A small network was shown many inputs. Here are its activations along a few directions, one row for each input.
In each table, some parts of the input vary, and every possible input appears once, in random order.
Descriptions start from the smaller parts, as in this example, which fits no table here: values(3) and (point or ring(9) or (ring(5) and line(6))).
Shared parts are said once, and a part with two or three values counts as separate values.
(in the rows, 128 means zero)

Other details of the inputs vary at random and push rows far along two fixed directions, the same in every table; ignore that.

Rows:
row 1: [106 201  90 123  94 116 116 145 116 133 170 111 106 172 100  50]
row 2: [117 131  91 196 128 142 172 135  63 200 140  84 148 147 247  78]
row 3: [150  60 168 156 167 133 145 103 131 141  87 129 134  77 191 187]
row 4: [114 120  87 185 123 184 143 149 157 170 166 143 136 125 140 127]
row 5: [140 133 139  87 135 117 113 129 146  98 123 139 126 157  87 129]
row 6: [141 134 136 114 114 112 123 135 136 103 115 135 133 130 128 143]
row 7: [144 183 130 100  98 119  99 148 110 119 174 146  90 125  54 101]
row 8: [129  82 146 164 135 133 159 115 124 148  89 122 149 109 232 160]
row 9: [127  64 157 120 136 106 149  88 179 103  69 135 142  76 186 199]
row 10: [101 132 100 205 104 151 152 136  70 201 144 105 145 126 216 102]
row 11: [135 179 112 113 142 135 108 153  89 143 171 118  95 164  55  73]
row 12: [137 115 157  83 132 124 104 125 163  66 115 159 139 112  49 164]
row 13: [132 202  89 139 111 136 109 162  70 165 191 110  93 165  94  52]
row 14: [122  56 155 120 150 110 147  84 180  94  66 132 146  85 178 195]
row 15: [114 131 119 124 138 116 135 124 145 120 120 108 128 145 139 108]
row 16: [118 128 113 141 125 145 127 129 111 150 130 122 137 139 129 116]
row 17: [123  93 132 172 100 119 165 121 103 161 110 114 147  98 241 156]
row 18: [137 110 160  69 176 132 102 117 169  73 110 155 140 139  31 162]
row 19: [142 116 165  66 118 116  93 123 174  66 111 165 134 108  30 179]
row 20: [124 124 145  76 170 112 122 106 177  87 105 132 129 151  75 136]
row 21: [135 195  97 134  93 131 106 160  77 148 183 124  91 140  88  71]
Description of these inputs: point or (line(4) and line(5)).

Rows:
row 22: [130 157 165  46  97  88  92 128 172  45 124 150 112 143  35 148]
row 23: [151  67 164 108 183 145 114 116 144 110  98 162 134  93  80 191]
row 24: [126  84 154 127 143 119 142  99 162 106  83 135 140  87 159 175]
row 25: [127 119 131 117 148 103 144 111 121 120 101  97 138 150 173 119]
row 26: [124 159 102 134 101 134 123 146 115 142 154 126 109 128 118 107]
row 27: [114 173  99 127  91 104 139 136 101 129 136  99 130 163 158  76]
row 28: [115  99 119 148 154 128 168 111 136 145  89  99 161 149 212 125]
row 29: [127 108 166  57 144  95 116 105 187  55  90 149 136 119  75 167]
row 30: [135 150 113 143 135 140 121 141 100 157 164 124 111 137 107 108]
row 31: [139 152 163  60 107  99  86 132 173  48 123 157 109 123  33 148]
row 32: [132 134 115 155 138 141 138 130 101 163 141 114 114 132 157 105]
row 33: [141 103 127 193  93 158 137 133  80 188 137 126 143  75 201 153]
row 34: [135  51 138 149 180 148 155 107 169 137  89 136 145 105 169 170]
row 35: [113 160 101 145 126 127 125 128  96 156 147 102 112 148 139  74]
row 36: [110 132 125 112 152 125 127 120 153 116 123 119 141 166 117 113]
row 37: [137  97 138 173 129 159 135 123 101 163 121 142 148  89 161 166]
row 38: [135 161 128 128  84 122 113 150 115 120 152 144 105 125 114 121]
row 39: [105 194  91 124 121 141 107 152 122 138 172 117 113 190  77  59]
row 40: [133 146 122 145  87 128 123 149 104 146 159 140 115 104 128 137]
row 41: [114 185 104 127 120 114 130 143  97 139 155 102 112 175 126  58]
row 42: [146  76 161 102 185 153 125 116 190  98 114 161 139 115  78 180]
row 43: [128 127 126 126  89  94 142 117 117 126  99 109 141 120 198 129]
row 44: [127 188  91 129  91 131 109 162 101 141 188 135 102 136  66  75]
row 45: [129  50 129 197 171 179 161 119 114 185 112 127 162 100 192 167]
Question: What is each input in this table made of?
Answer: line(4) and line(6)
Question: Changing only the line(6) part turns row 43 into row 38. The same change can be made to row 27. Which row results?
Answer: row 26
Question: Change only the line(4) part in row 42. List by row number the other rows that result.
Answer: row 30, row 40, row 44
Question: Start at row 39 and move only the line(4) part, one step at a time. The first step leads to row 35. Which rows follow, in order?
Answer: row 24, row 31

Rows:
row 46: [138  88 158 125 142 117 134 109 128 120  98 131 135 102 156 169]
row 47: [114 172 107 119  98 118 116 142 130 123 156 122 112 149 104  92]
row 48: [122  89 144 123 162 122 143 103 154 115  86 124 151 128 161 155]
row 49: [132 128 129 153 121 126 136 131  88 156 128 116 122 114 166 123]
row 50: [127 113 133 128 147 143 124 125 146 123 123 139 131 122 102 140]
row 51: [110 179 107 130  88 116 119 145 112 133 157 121 113 143 117  88]
row 52: [134 121 122 155 129 128 140 128  97 160 127 111 124 119 175 121]
row 53: [112 118 114 148 126 124 147 121 138 141 124 117 135 122 176 128]
row 54: [113 119 130 120 143 128 127 120 161 114 118 132 134 135 117 136]
row 55: [136 156 109 150 115 133 129 141  82 160 152 113 110 135 143  88]
row 56: [137  93 140 144 166 142 138 116 121 144 106 128 131 115 152 143]
row 57: [121 123 127 146 114 125 135 122 122 140 126 128 123 105 160 137]
row 58: [114 156 110 136  82 120 128 139 115 129 135 123 128 134 143 104]
row 59: [150 136 157  56 156 113  95 129 168  65 126 152 109 143  18 146]
row 60: [140 109 127 149 148 135 143 123 108 151 122 120 126 115 167 129]
row 61: [136 158 118 144 111 128 123 142  78 153 148 120 109 128 133  94]
row 62: [114 142  97 171 103 135 145 132 104 171 147 110 119 121 185 103]
row 63: [134 119 120 172 113 156 135 144 111 164 149 135 133 110 157 137]
row 64: [143 124 148 120 118 143 107 143 137 113 142 162 124 111  79 158]
row 65: [134 111 159  91 135 100 123 110 151  86  94 137 135 122 119 159]
row 66: [120 111 128 147 149 132 144 122 121 148 116 114 139 136 167 124]
row 67: [121 155  98 152 110 141 132 144 107 154 159 121 119 134 130  93]
row 68: [126 108 116 181 133 169 140 141 115 175 144 134 141 119 160 136]
row 69: [112 151  97 157 113 123 151 133  96 161 138 100 134 148 190  86]
row 70: [118  84 135 131 141 133 142 109 168 113  88 132 153 119 158 160]
row 71: [128 193 103 111  92 131 100 156 115 122 178 133 102 154  50  78]
row 72: [130 106 138 127 134 117 141 112 133 125 102 119 142 122 172 146]
row 73: [127 118 137 144 122 117 141 123 106 142 117 117 133 118 176 134]
row 74: [141 105 158  97 146 112 123 114 155  95 105 136 130 123 112 159]
row 75: [126 126 133 134 116 115 136 121 112 134 114 117 137 126 170 131]
row 76: [135 112 151  93 139 105 126 111 159  89  99 131 135 130 120 152]
row 77: [133 134 117 153 119 156 128 151 122 149 159 140 127 126 122 128]
row 78: [125 122 130 111 109 119 127 124 157 101 112 133 136 127 126 139]
row 79: [141 114 147  85 148 127 110 122 161  88 124 151 134 119  54 159]
row 80: [114 160 103 138 123 133 131 137 107 149 142 111 131 163 139  84]
row 81: [131 161 116 123 113 123 120 139 104 136 152 118 114 148 111  96]
row 82: [136 108 150  92 150 113 127 113 163  90 102 135 139 132 115 158]
row 83: [121 185 102 107 118 142  99 153 115 128 173 133 117 163  31  77]
row 84: [134  99 135 136 133 135 134 118 127 136 117 131 142  99 140 154]
row 85: [133  78 153 126 171 133 137 107 146 123  94 130 143 118 146 166]
row 86: [125 131 126  98 118 119 124 127 166  90 119 139 133 138 100 132]
row 87: [120 184 106 100 109 125 105 148 141 109 169 136  99 157  53  90]
row 88: [143 109 155  93 170 129 112 119 157  98 110 142 124 131  73 154]
row 89: [132  99 142 147 124 132 135 118 124 136 113 136 135  90 156 161]
row 90: [112 124 108 162 134 144 142 124 125 159 132 118 129 124 164 118]
row 91: [141 120 158  83 131 119 101 123 148  86 121 154 131 109  51 162]
row 92: [126 192 107 101 111 119 108 154 116 115 170 121 106 176  66  70]
row 93: [134  96 137 135 151 127 143 115 128 134 111 122 135 118 164 148]
Question: Changing only one part turns row 64 into row 77. The same change can be made to row 49. Which row results?
Answer: row 59
Question: Changing only one part turns row 60 into row 55. The same change can be made to row 67. Which row results?
Answer: row 71
Question: What is each input in this table made of?
Answer: line(4) and (point or line(5) or line(6))
Question: Start at row 83 and move only the line(5) part, one step at a time. The first step leads to row 50. Which rows follow, in order?
Answer: row 90, row 54, row 70
Question: Start at row 55 and move only the line(6) part, one step at a time. The first step leads to row 52. Which rows follow, in order?
Answer: row 81, row 74, row 72, row 76
Question: Start at row 54 and move only the line(4) part, one step at a time. The first step leads to row 53. Which rows follow, in order?
Answer: row 47, row 51

Rows:
row 94: [120 101 120 166 120 134 155 120 124 154 110 117 149 116 210 141]
row 95: [128 176 110 119 117 140 104 152 127 127 176 139  99 151  58  94]
row 96: [141  93 155 115 137 126 123 119 167 100 111 150 128  97 115 178]
row 97: [136 119 139 110 139 130 114 123 142 112 129 144 118 107  83 147]
row 98: [141 122 148  99 131 123 116 128 140 100 116 141 132 136  93 144]
row 99: [128 104 153 105 129 118 121 113 152  96 102 142 142 110 110 164]
row 100: [110 174 111 103 103  87 127 123 118 112 126 100 115 156 136  80]
row 101: [120 167 119 116  94 123 110 143 114 121 152 134 120 132  82 106]
row 102: [132 159 118 115 142 136 115 144 118 128 150 126 116 166  81  91]
row 103: [132 118 141 113 148 134 112 122 145 115 127 145 119 113  80 146]
row 104: [112 134 100 163 135 143 148 135 116 164 137 110 131 148 172  98]
row 105: [112 144 101 155 118 134 140 130 100 163 137 105 137 138 162  94]
row 106: [128  83 159  98 148  87 147  89 178  85  67 119 138 114 184 174]
row 107: [129 153 114 128 137 138 125 142 110 140 151 122 124 161 106  94]
row 108: [127 122 134 103 153 130 124 125 168 102 123 137 131 147  93 136]
row 109: [152 109 152 112 146 134 116 128 137 112 127 150 116 106  90 160]
row 110: [122 110 121 167 108 135 148 128 117 155 124 124 138 104 196 143]
row 111: [138 117 132 149 142 145 128 133 109 153 139 131 120 114 131 135]
row 112: [123  97 125 171 122 135 148 117 109 160 116 122 139  86 193 148]
row 113: [124 145 121 126 103 127 125 139 131 122 138 130 129 136 124 120]
row 114: [127 121 139  94 163 128 117 118 159 100 113 136 131 143  75 134]
row 115: [124 153 109 158  94 133 132 146  81 162 150 115 130 138 160  96]
row 116: [143 104 148 109 145 133 119 123 164 102 125 151 119 106  91 165]
row 117: [121 126 123 145 119  97 155 113 101 144 104  93 130 132 223 111]
row 118: [114 144  98 158 115 137 144 136 110 161 144 109 134 146 169  98]
row 119: [134 158 110 154  98 136 124 152  83 161 163 123 113 127 133  98]
row 120: [123 122 135 101 156 128 121 118 153 106 118 133 135 141  87 133]
row 121: [147  65 165 116 170 127 138 103 155 109  82 138 150 105 149 190]
row 122: [135 199 117 104  86 125  95 164 102 117 178 140 103 156  46  84]
row 123: [115  99 122 167 124 133 154 113 111 158 104 113 153 109 205 138]
Question: What is each input in this table made of?
Answer: values(3) and (point or line(9))
Question: Changing only the values(3) part turns row 111 into row 103. The same change can be made to row 109. Which row results?
Answer: row 97
Question: Change only the values(3) part in row 119. List by row number the other rows that result.
Answer: row 96, row 112
Question: Change only the line(9) part in row 95. List by row number the other rows that result.
Answer: row 94, row 96, row 104, row 108, row 110, row 113, row 116, row 118
